These are the activations of a small neural network, seen along a few directions. Each row is one input.
In each table, some parts of the input vary, and every possible input appears once, in random order.
A made-up example of a description, with smaller parts first: one of 4 places along a line, together with either a single point or one of 11 places along a line or (one of 3 separate values, together with one of 8 places around a ring).
Shared parts are said once, and a part with two or three values counts as separate values.

Other details of the inputs vary at random and push rows far along three fixed directions, the same in every table; ignore that.

Table:
row 1: [  6  17  22   0   7  12  -1  34 -23  22 -18]
row 2: [-13  -8 -25 -17  31  -1  18  10  12  10   5]
row 3: [-24   9   7   0  -8   3  -5   9  -3  15   1]
row 4: [  3   0 -16   3  -6  10  11  27 -17 -12  -8]
row 5: [-27   7 -34   1  25   2  -6   2  -8 -12  17]
row 6: [-21  10 -24 -14  31   6 -23  -5   4  16   9]
row 7: [-13   4  29  28  -3  -2  -1  27 -10  22  -4]
row 8: [ 22   4  55  -2 -21  13   2 -11   6  -6  24]
row 9: [-15 -17 -12  -4  38   4   2  -6  10 -18   0]
row 10: [-13 -10 -10  -8  45  21 -18 -10  11   5   4]
row 11: [ -6   8  25  27  10 -21   2  31 -17  -3 -10]
row 12: [ -7  -3 -28   5  33  -4  10 -33  -5  16  -9]
row 13: [ -4 -25   7   1 -50   8  -5   7  -8  16 -31]
row 14: [  0   0  25   6   0   3 -15  16 -35  23 -20]
row 15: [ -4  17  32  26   8   5  15  -2 -16  -3 -37]
row 16: [-10   9 -30  20  39 -10   4 -20  15  11  -1]
row 17: [ 27  -3 -29  -1  -4  -3 -12 -24  22 -27  51]
row 18: [ 41  31  50  -9   7 -15  27  11 -19 -15  44]
row 19: [ 26  28   3  -9 -45  -8   1 -38  18 -14   8]
row 20: [  2 -34 -27   0 -55  20 -16   1  18 -36 -40]
row 21: [ 17 -12   5 -26   8   3   3 -38  37 -18  43]
row 22: [ -2  -4   0  -3 -11  13  10  22   1  21 -10]
row 23: [ -1 -39 -46  -5 -42   7 -13  -4  -1 -16 -30]
row 24: [  7 -39 -26 -13 -56  -9  -8  -2  10 -14 -45]
row 25: [ 33   3  36 -17 -12 -15  11 -26  -3  -2  48]
row 26: [ 41   5  14  -6 -34   0 -25 -14  22  -1  26]
row 27: [-34   1 -24 -13  21 -10   1  -2  12   5   9]
row 28: [  9  28  15  17   9   0  26  14 -23  13 -30]
row 29: [-27   9 -22  -8  37 -14   0   0   0  -7  14]
row 30: [-12   4  28  22   0 -16   6  29  -9  10 -10]
Each input here is: one of 5 separate values, together with either a single point or one of 5 places along a line.
Question: Changing only the choice among 5 separate values turns row 29 into row 24. The same change can be made to row 5. Which row results?
Answer: row 23
Question: Change only the choice among 5 separate values in row 26. List by row number the other rows that result.
Answer: row 1, row 6, row 10, row 14
Question: Change only the place on the line of 5 in row 18. List by row number the other rows that result.
Answer: row 1, row 2, row 4, row 22
Question: Change only the place on the line of 5 in row 7. List by row number the other rows that result.
Answer: row 11, row 17, row 26, row 30
